A small network was shown many inputs. Here are its activations along a few directions, one row for each input.
In each table, some parts of the input vary, and every possible input appears once, in random order.
A made-up example of a description, with smaller parts first: values(3) and (point or ring(11) or (line(6) and ring(8))).
Shared parts are said once, and a part with two or three values counts as separate values.

Other details of the inputs shift rows strongly along two fixed directions, in all tables alike. That doesn't count.
To show where, the next rows are all for the same input, with only those details redrawn:
[  3 -14  -6  10 -10  25  28   8 -21  33  -3  -2  20 -13]
[  7   1  -9 -27  14 -17 -29   0  18 -30  -7 -15 -20  21]
[  1 -12  -5  17  -5  23  25   6 -21  28  -2  -1  20 -15]
[-13  -7  -2  41  10  14  17  -1 -25  17  -5   4  25 -22]
[ 28 -16 -13 -50 -23  18  12  15   7  19  -1 -16 -10  17]
[ 20 -10 -10 -37 -12  11   4  11   7   8  -2 -16  -9  16]
[ -3  -9  -5  18   2  15  15   4 -16  18  -3  -1  17 -11]
[ 21 -10 -12 -37 -12  10   3  12   8   6  -2 -14 -11  16]

Rows:
r1: [ -7  -1   0  37   9  11  27   5 -22  24  -8   7  27 -21]
r2: [  2 -12   4   2 -33  31  35   2  -3  29   5  -5  11 -19]
r3: [-36  12   3  45  22 -17 -17 -20   4 -30  -2   4   0 -21]
r4: [-29  19   5  50  17 -27 -18 -16   7 -30  -6   7   9 -24]
r5: [ -5   8   0  -4  -2  -9   5  -5  17  -7  -2  -2 -10  -7]
r6: [ -2   7   0   0  -5 -13  -2  -4  20 -13  -4   1  -8  -8]
r7: [-23   2   3  31  -1   6  18  -6  -1  12  -2   5   8 -24]
r8: [  9   4  -6  -3   3 -14 -12   5   5 -11  -9  -5   5   4]
r9: [ 14   1  -9 -41   9 -15 -20   6  23 -19  -8 -15 -24  26]
r10: [ 23   2   6 -37 -29  13   3   0  11  20  17   7 -16  20]
r11: [ -9  13  12  -6  18 -38 -34 -11   5 -41  12   7 -22  27]
r12: [-19   5   5  41  32 -15 -21 -13  -9 -30 -10  -2  14 -10]
r13: [ -6  -1  -6  12  16  -4 -10  -1  -3 -11  -5  -5   3   0]
r14: [-14  10  20  21  15 -14 -17  -4 -20 -13   8  19  -8   0]
r15: [ 11   1   9 -20 -16  -8  -1  -6   4   7  17   4 -14  20]
r16: [ 19   1  10 -49 -18  13  -5  12   2   9  17  13 -16  20]
r17: [  2   0   9   1 -24  33  26   0 -20  40  17  26  21  -6]
r18: [  8   8  -4 -14  23 -32 -31  -1  21 -35 -12  -6 -12  14]
What do these inputs look like to the network? -> ring(6) or (values(2) and line(6))
Change only the values(2) part in r12. List by row number the other rows that result. -> r2
List by row number the other inputs of the same sort as r15. -> r10, r11, r14, r16, r17

Rows:
r19: [  4   6  -7  -7  27 -18 -29  -1   8 -15 -11   0  -5  10]
r20: [ 15  -4   8 -35 -35  28   3   4   0  26  17   3  -4  10]
r21: [-20  13  16  52   6 -20   3 -13 -18  -2   9  26  21 -14]
r22: [ -1 -16   4  32   1  22  23  11 -34  24  -2   2  24 -18]
r23: [-14   6   9  47  -4   6   9 -15 -26  10  13  28  31 -18]
r24: [ -8   8  -6  -8  11 -24 -22  -3  21 -40 -16 -13 -11   0]
r25: [  9 -17 -12 -23 -23  12  20   5  13  12  -2 -18  -3   4]
r26: [ 44 -17 -10 -57 -34  37  38  30  -4  45   1 -10   4  11]
r27: [  8  11  -1  -9  27 -18 -29   4   8 -30 -11  -6 -11  13]
r28: [ 34  -5   5 -38 -48  10  21  13   2  37  17   6  -9  14]
r29: [-30   8  21  44  11  17   4 -15 -23   9  12  26  11 -24]
r30: [-20   2  -1  49   4   4  11  -2 -15   5 -14   1  20 -38]
r31: [  3  12  -5  -6  12 -15 -17   0  26 -28 -14 -12 -12  -2]
r32: [ 17   8   7 -15 -13  -4 -17  -9   8 -14  12  10 -10  17]
r33: [ 13   4   6 -12 -25  -8   6   5   2  12  15  12  -4  13]
r34: [-12  11  -3   4  35 -33 -44  -1   2 -49 -14  -5 -11  12]
r35: [ 16 -17  -7 -29 -12  12  11  17  -9  11   1 -10   1  11]
r36: [  0  -5 -11 -16  -5 -10 -11   6  19 -22  -5 -18 -14   4]
r37: [ 16 -10 -16 -35 -25  14  23   3  19  18  -2 -21  -7  10]
r38: [-12   7   0  45  26   0  -1   3 -26   6  -8   8  23 -23]
r39: [-15   4  20  27 -13   1  31  -1 -20  29  12  21  15 -14]
r40: [-13  -2   1  34   1   9  20   0 -10   4 -12  -2  22 -31]
r41: [  4  -1  -9 -15  16 -10 -12  -5   3 -12  -3 -12  -8  23]
r42: [  2   0 -16 -18  -3  -7  -6  -5  24 -10  -5 -20 -16  13]
r43: [ 17  -1  -4 -21  13  -3 -12   5   9  -3 -10  -2  -4  15]
r44: [-10  10   7 -26  -1   0 -22  -6  10 -14  15  10 -24  15]
r45: [-11  15  10 -10  12 -23 -26 -11  10 -24  10  16 -35  11]
r46: [ 13   0   0 -20  10  -8 -19   8   2 -21 -12  -9 -12  14]
r47: [ -2 -10  -2  30   8  21  28  -3 -29  31   0   1  26 -10]
r48: [-19   5  -7  45   4   9  20   4 -10  13 -10   4  27 -34]
r49: [-12  20  18   0  13 -41 -30 -10  13 -28   7   8 -27  12]
r50: [ -4  -3  -8 -12   3 -16 -14   1  20 -31  -7 -17 -11   2]
r51: [-11  16  -6   5  35 -34 -34 -16  33 -46 -16  -6  -7  -1]
r52: [ 10  -2  -5 -28   5  -9 -13  10   1 -17 -10  -9  -8  16]
r53: [ 16   8   6 -19  -9  -9 -19 -11  10 -18  13  10  -8  18]
r54: [ -5  -4 -13 -10   2 -14 -15  -3  23 -22  -5 -18 -15  10]
r55: [ 36 -19  -5 -50 -31  30  29  25  -9  32  -3 -11   2  11]
r56: [ -8  11  13 -13   8 -14 -10 -10   7 -16  13  17 -25  10]
r57: [-23  20  15  -1  30 -22 -43 -22  13 -46  11  12 -23   8]
r58: [-14  -4  -5  42   4  14  29 -12 -10  20  -4  -5  23 -25]
r59: [-13   4  -4   6  35 -33 -44  -1   2 -50  -6  -8 -13  14]
r60: [ -5   6  19  46  -8  -1  18  -6 -21  19  11  23  20 -16]
r61: [ 38 -30 -13 -51 -40  36  32  24  -9  51   6 -16  -5  17]
r62: [  5  -2   6 -45 -25  22   8   3   5  16  18  10 -15  12]
r63: [ -6 -18  -4  29 -14  25  39   0 -12  31  -1  -6  24 -24]
r64: [  6   3 -11 -19  20 -15 -24   5  12 -14  -9  -1  -5  18]
r65: [  0  -7  -4  26  -9  26  36   3  -4  37 -10   5  28 -30]
r66: [-15  -9   2  44  24   2   6  -6 -27   3  -2   2  23 -11]
r67: [  0   6 -12 -17  10 -17 -14  -4  31 -20 -13  -7  -5   3]
r68: [  5   3  -4  -5  24 -14 -22  -8   5 -20  -6 -12 -14  22]
r69: [ 23 -23 -13 -40 -22  19  15  18  -4  25   4 -14  -6  23]
r70: [-26  -2  -1  54  14  -4   1  -6 -12  -8  -7  -3  15 -34]
r71: [-14 -10   2  45  -2  14  23   1 -14  10  -6  -4  21 -33]
r72: [  0   6 -14 -16   7 -15 -16  -1  31 -17 -12  -7  -8   4]
r73: [  4   9  15 -21  -6   4 -26  -9  12 -15  12   2 -13  18]
r74: [ -3   8  -1  -2  11 -19 -23  -3  21 -38 -17 -14 -15  -1]
r75: [  1  -6 -11 -13  -1 -11 -14  -4  22 -16  -5 -20 -19   6]
r76: [ 23  -1  -2 -32 -34  10   1   3   4  11  17  10  -5  19]
r77: [ 31  -5   9 -33 -41   8  25   9   2  29  17   7  -2  14]
r78: [ -2   4 -12  -1   7 -12 -13 -12  20 -14  -7 -19 -15   3]
r79: [ 25 -11   6 -56 -52  41  23  11   1  40  20   1   1  17]
r80: [-18  14  -6   8  23 -33 -37  -7  22 -52 -17 -12 -14  -1]
r81: [ 13 -15  -8 -20 -18  10  11   4  17   5  -4 -20 -11   7]
r82: [ 13   1  17 -29 -25  -2  20   6   5  20  15   7 -12  11]
r83: [ 17   0 -13 -28 -16   7   7  12  19   8  -8 -15  -9  -4]
r84: [ -9 -13   4  38  12  13  17   5 -34  12   0   3  28 -20]
r85: [-13   4  25  36  -9   3  28  -2 -21  29  11  21  11 -17]
r86: [-23  -3   3  57  29  -6  -9  -2 -32  -7  -4   5  20 -23]
r87: [-20 -10   0  48  20   4  11  -4 -31   9  -2   5  28 -13]
r88: [  4  -2   5 -31 -23  10  16   7   1  20  17  17 -22  12]
r89: [ 30 -12 -15 -50 -43  30  39  24  15  36  -4 -15   2  -1]
r90: [-33   9  16  45  10   1  17 -12 -25  10  12  34   9 -21]
r91: [-13  -2  -2  37  21   7  14   0 -23  20  -9  15  35 -18]
r92: [ -3 -12  -8  27  -2  25  30   4 -31  40   1   2  25  -7]
r93: [ -2  10  13 -18  -9 -22  -6   2  10  -4  12   8 -21  17]
r94: [-31   1   3  61  25 -10  -1 -12 -10 -21  -8  -2  20 -34]
r95: [ 17 -15  -4 -19  -2   7   1   7  -3   5  -1 -12  -8  19]
r96: [  1  10  -5  -9  25 -18 -21   5   4 -25  -9  -4  -2  10]
r97: [-17  -1  -3  53  24   5   6 -10 -31  16  -3   3  21 -16]
r98: [ 14  -3  12 -33 -28  26   5   0   2  17  18   3   1  12]
r99: [ -6  15  -6   1  35 -29 -38   2   7 -39 -10  -3  -8  12]
r100: [ -3  16  -6  -4  23 -25 -25  -5  28 -42 -13 -12 -10  -2]
r101: [ 22  -7  -7 -28   1  10   7  10   3  16  -6  -1   6  10]
r102: [ 35 -18  -9 -48 -34  29  23  27 -11  37  -3 -11  -3   9]
r103: [ 10  12   3 -10  -5 -15 -31 -12   8 -21  12  10 -13  14]
r104: [-13   0  -7  40   5  10  18  -3  -4  22 -11   6  25 -34]
r105: [-10  -6  -4  41  -2  20  31  -9 -10  25  -6  -5  19 -24]
r106: [ -9  14  15  -9  14 -21 -22 -11  12 -27   9  16 -34  14]
r107: [-29   7  15  39   5  18   4 -12 -25  17  14  25  10 -26]
r108: [ -7  11   9 -16  -2  -4 -32  -9  11 -21  13   5 -10  18]
What do these inputs look like to the network? -> ring(5) and (ring(6) or (values(2) and line(6)))
Changing only the ring(5) part turns r73 into r98. The same change can be made to r106. Which row results? -> r56
Changing only the ring(5) part turns r23 into r53. The same change can be made to r62. Which row results? -> r57
Change only the line(6) part in r80. List by row number the other rows that result. -> r36, r42, r48, r54, r72
Change only the ring(5) part in r93. List by row number the other rows that result. -> r39, r49, r82, r85
Change only the ring(6) part in r108. List by row number the other rows that result. -> r33, r44, r76, r88, r93
Change only the values(2) part in r95. List by row number the other rows that result. -> r81
A walk changes only the ring(6) part. It starts at r45 and steps to r107. List the rest of the walk in order. -> r20, r103, r28, r49

Rows:
r109: [-15  15   8  26  21 -14 -21 -15   1 -23  -2  10   5  -8]
r110: [ -1  -2  -1   9   0   7  18   8  -9  15  -7   2  12 -13]
r111: [  8 -13  -2  -8 -16  17  29  10  -6  26   0  -7   2  -6]
r112: [-11  13  -1  -1  34 -27 -36  -8  17 -44 -12  -5 -15   5]
r113: [  4  -7  -5  10 -12   7  20   6  -5  19  -3  -2  13 -10]
r114: [-17  13   5  30  19 -24 -17 -13  -2 -19   1  12   0  -4]
r115: [ 20  -9  -6 -31 -19   2   5   8  16   0   0 -17 -12  12]
r116: [ -3  -5   5   9 -16  15  15  -3  -9  17   7   4   7  -7]
r117: [ 16  -7  -8 -36 -13  -2   7  14  12   5  -3 -10 -15  13]
r118: [ -3  12   4   0  13 -10 -20  -9  10 -18   1   6  -7   4]
r119: [-15  16   8  27  19 -21 -19 -12   0 -21  -2  11   6  -7]
r120: [ -8   2   0  29   9   6   5  -5  -7   3  -8   3  19 -20]
r121: [-12   7   8  21  27 -15 -23  -9 -14 -17   3   7   6   8]
r122: [  3  -6   0 -10 -19  25  21   6  -8  29   9   6   4  -3]
r123: [-21   3   6  27  10   6   3  -5 -15   4   5  13  10 -16]
r124: [ -1  -4  -2  24  12   9   6   5 -27   9  -4   0  17  -6]
r125: [ 3 -8 -3 11 -8 11 21  2 -5 20  0 -5  7 -9]
r126: [ 16   3   0 -26 -14   2   3   5   9   9   4   3  -7  10]
r127: [-16   4   0  35  19   3   4  -5 -10   2  -9   6  16 -20]
r128: [  7   2   4 -21  -5   8   3   4   4   5   3   5  -7   4]
r129: [ -8   7   6  15   8 -13  -8 -11   1 -11   5   4  -6   0]
r130: [ -3   8  -3  -1  16 -16 -13   0  10 -16 -10  -3  -5   3]
r131: [-3  4  0 -4  0  2 -8 -5  3 -2  6  4 -5  2]
r132: [  9   7   0 -36  -1 -22 -20   0  21 -20   3  -2 -28  26]
r133: [-14   9  -4   6  28 -29 -38 -15  19 -44  -7 -11 -18   9]
r134: [ 11  -4  -7 -13   8   1  -4   5  -8  -3  -3  -9   1  16]
r135: [-12   5   4  14   8  -7 -11 -12   1 -12   5   4  -5   0]
r136: [-10   2   9  31  15   1  -5  -1 -28   6   5  11  16  -5]
r137: [ 1  2  6 -1 -6 -6 -2 -7  3 -4  6  0 -6  3]
r138: [ -8  -7  -4  30  21   2   3  -3 -23   0  -4   5  22  -4]
r139: [ -3   0  -3  20   5  11  10  -1  -6  12  -6   3  15 -16]
r140: [  3  -7   8  14   0  11   3   6 -26  18   4  11  10  -4]
r141: [ -7   3   5  -9   4  -7 -11  -4   6 -14   5   0 -15   8]
r142: [ 14  -7  -5  -6 -19  16  24  10  -3  27  -4  -3  14  -8]
r143: [-9 -3 -2  1  7 -2 -3 -1  2 -9 -4 -8 -6 -1]
r144: [  5  -5  -9 -23  -5   8   0   5   9   3  -3  -9  -8   6]
r145: [  1  13  -6 -11  21 -30 -32  -5  23 -35  -9  -8 -15  12]
r146: [ -2  10   5 -16  13 -27 -28  -9  20 -33   3  -4 -28  20]
r147: [ 19 -13  -8 -36 -27  15  11  11  12  10   1 -17  -9  11]
r148: [  2 -11   4   7   0  12  10   2 -21  20   8  11  18   4]
r149: [ 13   2   2 -28 -13   2   5   7   8  10   3   3  -8  12]
r150: [  7 -14  -5  -6 -22  23  23   5  -3  25   0  -9   8  -6]
r151: [  9   1  -5 -10  -5  -4  -2   7  10  -5  -6  -6   2   1]
r152: [ 13  -7  -5 -10   6   1  -9   9 -10  -4  -6  -6  -5   9]
r153: [ -5  11   7  11   5 -13 -11  -4   2 -14   0   8   4  -3]
r154: [  3   3   3 -19  -4 -12  -4   3   6  -6   4   3 -15  11]
r155: [  7 -12  -8  -7 -21  25  20  10  -4  22   0  -6  12  -9]
r156: [  5  -5  -3   7  -9  17  16   6  -4  14  -5  -1  16 -14]
r157: [ -6   4   7  21  -2  10   7  -3  -9   7   2  12  16 -15]
r158: [ 13  -2  -6 -38   0 -14 -14   3  25 -17  -3 -18 -27  23]
r159: [  2  -2   4   9 -16   6  17   1 -10  19   5   9  10  -7]
r160: [ -6  10   7   1  10 -13  -9  -1   2 -11   0   8  -4   1]
r161: [-10  -3  -6  21   3  12   8  -2  -9  11  -2   1  14 -16]
r162: [ -1   1   3 -16  -3  -2  -8  -3   9  -7   5  -2 -17  13]
r163: [ -5  -5   0  24  -1   4  14  -3  -7   9  -2  -4  12 -14]
r164: [  4 -14  -5  -7 -17  23  25   8  -5  28  -1  -7   4  -4]
r165: [-17   4  11  41   6  -5   3 -10 -14  -4   5  10  12 -17]
r166: [ -5  10   5   2  11  -5 -12  -5   5 -10   0   8  -5   2]
r167: [ 14  -1  -3 -38 -20   9  -4   3  13   2   7  -4 -13  14]
r168: [  2   3   0 -18  -7  -1 -13  -1  10 -12   6  -1  -9   8]
r169: [ 16 -11 -11 -45 -19  17  11  14   9  14  -1 -12 -12   9]
r170: [-22   3   9  40   5   0   0 -11 -14  -5   4   9  13 -16]
r171: [  5  -3   6 -17  -9   1   7   2   2   5   7   0 -13   7]
r172: [ 18  -2  -1 -34 -24  -3   1   8  12   1   6  -2 -13  15]
r173: [  1  -5  -6  14  -5   4  17   4  -6  17  -2   0  10 -10]
r174: [  1   0  -4   4   0 -11  -3   3   6 -10  -4  -5   1  -1]
r175: [ 17  -6  -9 -35 -14  -1   6  12  14   7  -3 -10 -14  15]
r176: [-14  -1  -3  29   7   7   3  -6  -9   2  -5   1  17 -19]
What do these inputs look like to the network? -> values(2) and (line(4) or (line(5) and ring(6)))
Changing only the values(2) part turns r149 into r130. The same change can be made to r140. Which row results? -> r152
Changing only the values(2) part turns r142 into r119. The same change can be made to r143. Which row results? -> r141
A walk changes only the ring(6) part. It starts at r114 and steps to r129. List the rest of the walk in order. -> r135, r131, r118, r126
Change only the line(5) part in r167. List by row number the other rows that result. -> r122, r123, r131, r168
Change only the values(2) part in r168. List by row number the other rows that result. -> r155

Rows:
r177: [ 12   0   2 -32   2  -4 -24   1   4  -9   6   0 -15  24]
r178: [  6   4  -1 -25 -16  -9 -13  -5  26 -15   6  -4 -20  10]
r179: [  3   5   5 -14 -12  -7  -3  -4  22 -10   4  -4 -15   9]
r180: [  4   8   5  -9  19 -24 -30  -2   1 -26   1   2 -19  22]
r181: [-20  20   8  25  18 -32 -25 -16  14 -32  -1   1 -14  -6]
r182: [ 11   0   0 -39 -24  12   9   1  22   8   5   0 -16   3]
r183: [-15   1   7  39  15  16   9  -3 -34  19   5  23  22 -17]
r184: [ -7   0  -2  40  11   9  16   7 -17  12 -18   2  36 -30]
r185: [ -1  -4   5   3 -25  13  35   6  -2  30   5   6   7 -14]
r186: [-19   3 -11  27  38 -25 -25 -12   5 -36 -21 -18   1  -5]
r187: [ 25  -9   3 -36 -14   8   1   9  -3  10   8  -1 -11  25]
r188: [ -9  -3 -11  46  16   8  20   1 -16  14 -13  -3  34 -26]
r189: [  7  -8   3   2 -15  24  18   7 -25  30  12   9  17   1]
r190: [-15  10   5  17  33 -32 -28  -8  -8 -31   0  12  -4  10]
r191: [ -4  -2   1   4 -28  22  25   2  -1  28   9   7   8 -14]
r192: [ 23 -24 -19 -48 -19  20  15  16  11   8  -9 -32 -12  10]
What do these inputs look like to the network? -> line(4) or (values(2) and line(6))
Change only the line(6) part in r190. List by row number the other rows that result. -> r177, r180, r183, r187, r189
List by row number the other inputs of the same sort as r184. -> r186, r188, r192
